Each row below holds a small network's activations on one input, seen along a few directions.
In each table, some parts of the input vary, and every possible input appears once, in random order.
Descriptions start from the smaller parts, as in this example, which fits no table here: one of 6 places along a line, together with either a single point or one of 9 places around a ring or (one of 2 separate values, together with one of 8 places around a ring).
Shared parts are said once, and a part with two or three values counts as separate values.

Other details of the inputs vary at random and push rows far along three fixed directions, the same in every table; ignore that.
These rows show it; all are for the same input, with only those details redrawn:
[  6   6  19  20  11  19  -5 -29 -17 -20  14 -55]
[-30  -1 -36  18 -24 -39  -1  39  23  60 -33  74]
[-26  24 -19  23 -17  -3   9   6  35  56  -6  39]
[ -8  11  14  40  -6  14 -24 -23   6  33  24  -5]
[-12  48 -31  -4   2 -11  65  12  41  31 -26  27]
[-13  -4 -15  17 -14 -20  -5  18  10  27 -24  31]
[-13 -28 -11   6 -11 -32 -16  23 -18  -3 -29   8]
[-21 -38  -8  35 -26 -30 -56  19 -13  42  -6  44]

A family of inputs:
x1: [16 -5 -9  1 -5 10 13  6 12  7 -4 26]
x2: [ -2  -1  -1 -34   7 -10  33  21  10 -34 -17 -10]
x3: [ 32  55   7 -21  30  52  59 -47  37 -15  27 -22]
x4: [ 16  59 -47 -36   2   3  75 -15  70  34 -17  50]
x5: [ 10  13   8 -39  37  21  36  -3  -8 -52 -16 -45]
x6: [-13 -38   4  15 -14 -25 -29  23 -31 -12 -23  11]
x7: [ -7  21  -7 -15  23  -1  20 -13   6 -13 -14 -22]
x8: [  7  37  -3  41  -5  33  -4 -39  22  53  50   4]
x9: [ 12 -39  -9 -18   6 -30 -39  11 -40 -38 -30 -14]
x10: [-17 -57  35  -1 -12  -8 -70  21 -58   6  15  35]
x11: [ 25 -12  28  -4  23  17  12  -7 -39 -65   0 -64]
x12: [ -2  19  42   5   6  43  31 -26  -4  -1  42  -8]
x13: [ 33 -29  -7   2 -20  -7 -24   5 -12 -12 -14   0]
x14: [ 30 -26  16  10 -15  18 -66 -23 -14  -5  44 -31]
x15: [-18 -17 -24 -32  -4 -43   2  42  -6 -21 -49   0]
x16: [-15   1  -8 -31   9 -21  25  24   0 -39 -23 -19]
x17: [ 27 -18  30  19   2  37 -45 -32  -8  -2  74 -24]
x18: [ -2  27   9  46 -13  30 -49 -41  25  72  85   8]
x19: [ -5  -8  35 -35   4  10  24   2 -19 -38  20 -13]
x20: [ -7 -14 -10  -2  -5 -26   4  26  -8 -14 -43  -2]
x21: [ -6  16  -1 -25  30  -2  25  -1  -5 -35 -23 -23]
Describe the family of inputs behind these rows.
Answer: one of 3 separate values, together with either a single point or one of 6 places around a ring
Which other rows does x13 become when the choice among 3 separate values takes its other values? List them by row number.
Answer: x4, x14
Which other rows does x4 become when the place on the ring of 6 takes its other values? List them by row number.
Answer: x3, x5, x7, x9, x21
Which other rows does x9 become when the choice among 3 separate values takes its other values? List them by row number.
Answer: x8, x18
